These are the activations of a small neural network, seen along a few directions. Each row is one input.
In each table, some parts of the input vary, and every possible input appears once, in random order.
A made-up example of a description, with smaller parts first: one of 8 places around a ring, together with either a single point or one of 11 places along a line or (one of 3 separate values, together with one of 6 places along a line).
Shared parts are said once, and a part with two or three values counts as separate values.

Other details of the inputs shift rows strongly along two fixed directions, in all tables alike. That doesn't count.

Rows:
x1: [ -2  -1   4  -4   1   3   5  10  -4  -5 -10]
x2: [ -4   0  10  19 -26 -22 -27 -14  -8  10  -6]
x3: [ 23 -15 -41  17   8 -14  11 -10  11  -9   4]
x4: [ -2  -5  14  24 -30 -12 -28  -9 -15   9 -18]
x5: [ -3   3   2 -10   8  -4   4   8   2  -5   3]
x6: [ -4  -4  17  24 -33 -14 -28 -11 -16  11 -19]
x7: [ 17 -18 -49  19  16 -10  -1 -13  18 -10   7]
x8: [ -9   9  15 -17  12  17  11  13   5   5   5]
x9: [ -3   0   0 -10   2   6  17   9   2  -9  -6]
x10: [ -5   1  14  21 -31 -21 -30 -16 -10  12  -7]
x11: [ -3   0   3 -16   9  12   4   1   2  -2   5]
x12: [ -3   0   2 -16   8  12   5   1   3  -2   5]
x13: [-4  2  1 -4  7  8  4  4  7  3  4]
x14: [ 20 -21 -56  19  22 -11   0 -11  19 -13   8]
x15: [ -3  10  28 -10  -1   7   9  13  -8  12  -3]
x16: [-2 -1  4 -9  5 10 -5 -1 -1  0  3]
x17: [ -3   0   4 -16  10  12   2   3   0  -1   4]
x18: [ -1  -1  -3  -9   7   6  14  11   0 -10  -6]
x19: [ 20 -21 -56  19  21 -11   0 -12  19 -13   8]
x20: [ -4   7   3 -14   6  -1  10   8   3  -6   5]
x21: [ 28 -20 -52  19  17 -16  11  -9  13 -14   4]
x22: [ 21 -14 -36  16   4 -14  11 -11  10  -7   3]
x23: [-12   9  22 -11   1  14   2   8   1  10   2]
x24: [ -4   5   4 -13   9  -1   7  11   2  -6   4]
x25: [  1  21 -11  -5  14  11  15   8  -5  -4  12]
x26: [-2  1  0 -4 12  8  2  6  6  2  4]
x27: [  8 -15 -12  20 -10 -10 -30 -19  -4   4  -3]
x28: [ -2   0   0 -17  10  13   6   2   3  -4   6]
x29: [ 3  2  5 -5  1  1 16  4  1  4  0]
x30: [-7  4  8 -9  6 11  7  6  6  5  4]
x31: [ 2  5 12 -6  1  3 13  8 -2  6  0]
x32: [-5  4  7 -8 10 12  4  8  5  4  4]
x33: [-1  1  1 -9  3  7 13 11  0 -9 -6]
x34: [ -4   5   1 -10   0  -3   8   3   4  -5   5]
x35: [-10  13  15   7  -3   7  -8   6 -16  -8   7]
x36: [-10   7  12 -19  11  17  16  12   8   3   6]
x37: [-4  2  1 -4  5  8  5  3  7  3  4]
x38: [ 1  5 12 -7  0  4 15  7 -1  6  0]
x39: [ -5   7   4 -14   4  -1  10   7   3  -5   5]
x40: [ -6  -3  21  24 -37 -14 -28 -12 -16  13 -20]
x41: [ -5   6   2 -14   7  -2  11   8   3  -6   5]
x42: [ -4  -4  17  23 -35 -12 -25 -11 -14  10 -18]
x43: [ -9   8  13 -18  10  18  15  12   8   3   6]
x44: [ -2  -1   3 -11   6  10  -1  -1   0  -1   4]
x45: [ -4   0   9  17 -25 -21 -24 -14  -7   9  -5]
x46: [-10  28  14  -4  11  18   1   2  -2  -1   7]
x47: [ -4   7   3 -13   7   0   8   9   2  -6   5]
x48: [  0  -2   1 -11   9  11  -2   1   0  -2   4]
x49: [ -3   6   3 -13   8  -1   7  10   2  -6   4]
x50: [ -9  11  16 -17   4   2   7  11  -1  -1   3]
x51: [-1 -1  4 -4  1  4  5 10 -4 -5 -9]
x52: [ -2  -1   1 -11   6  10   0  -1   1  -2   4]
x53: [-4  3  5 -8 13 11  4 10  5  3  3]
x54: [ -5   9  27 -11  -6   6  14   9  -5  11  -2]
x55: [ -9   5  18 -20   2  17   4   5  -1   3   4]
x56: [ -4   1  14  20 -30 -20 -30 -14 -10  12  -6]
x57: [-21  23  18  -3  -1   2  -5   0 -18   5   6]
x58: [ 27 -20 -52  17  19 -16  13  -8  13 -14   5]
x59: [ -1   1  -2 -10   4   7  16  11   2 -11  -6]
x60: [ 2  5 11 -6  2  2 14  8 -2  6  0]
x61: [ -9  11  13 -18   3   3  10  11   1  -3   4]
x62: [ 5  1  3 -3  0  0 15  4  2  3  1]
x63: [ 5  2  6 -5  6  1 12  8 -2  4  0]
x64: [ 22 -14 -36  17   4 -13   9 -10   9  -7   3]
x65: [ 21 -15 -38  17   7 -15  10 -11   9  -7   3]
x66: [-11  13  22  29 -21  -5 -43 -27 -22  10   0]
x67: [ -3  -4  16  24 -34 -13 -27 -12 -15  10 -18]
x68: [ 17 -18 -49  19  12  -8   0 -14  19 -11   8]
x69: [  5 -12  -7  22 -16 -12 -32 -23  -6   7  -3]
x70: [-10   5  19 -20   2  15   3   4  -2   4   3]
x71: [ -4  -3  19  24 -36 -12 -27 -11 -15  11 -19]
x72: [ 1  6 15 -8  3  5 13 10 -3  6 -1]
x73: [ -2  -2   3 -12  10   9  -2   2  -1   0   3]
x74: [ -4  -2  21  24 -37 -12 -29 -10 -16  12 -19]
x75: [ 18 -19 -53  19  17 -10   2 -14  20 -12   8]
x76: [ -2   2   4 -13   7  10  14  16  -1  -9  -6]
x77: [  0  -4   1  20 -18 -22 -26 -12  -7   6  -4]
x78: [ -9  10  12 -19   3   2  13   9   2  -3   5]
x79: [  6 -12  -9  20 -17  -9 -29 -22  -4   5  -2]
x80: [ -3   0   3 -16  12  12   2   4   0  -2   4]
x81: [ 23 -16 -41  18  10 -15   9 -10   9  -9   3]
x82: [-8  5 10 -9  7 11  5  6  5  6  3]
x83: [ -2   0   2 -10   5   6  11  12  -2  -8  -7]
x84: [ -2   0   1 -16   8  13   6   1   3  -3   6]
x85: [ -2  -5  11  22 -29 -13 -23 -10 -12   7 -17]
Each input here is: one of 5 separate values, together with either a single point or (one of 2 separate values, together with one of 8 places along a line).
- The inputs of x52 and x13 match in every part but the choice among 5 separate values. If x44 is changed in the same way as x52 into x13, which row does it become? => x8
- The inputs of x56 and x74 match in every part but the choice among 5 separate values. If x61 is changed in the same way as x56 into x74, which row does it become? => x59
- The inputs of x16 and x72 match in every part but the choice among 5 separate values. If x48 is changed in the same way as x16 into x72, which row does it become? => x15
- Start at x70 and move only the place on the line of 8, one step at a time. The first step leads to x12. Which rows follow, in order? => x28, x11, x69, x17, x80, x73
- Start at x78 and move only the place on the line of 8, one step at a time. The first step leads to x45. Which rows follow, in order? => x39, x2, x41, x50, x77, x5
- Change only the choice among 5 separate values in x62. List by row number the other rows that result. => x34, x42, x43, x55
- Change only the choice among 2 separate values in x83. List by row number the other rows that result. => x76
- Change only the choice among 5 separate values in x37. List by row number the other rows that result. => x10, x22, x71, x84
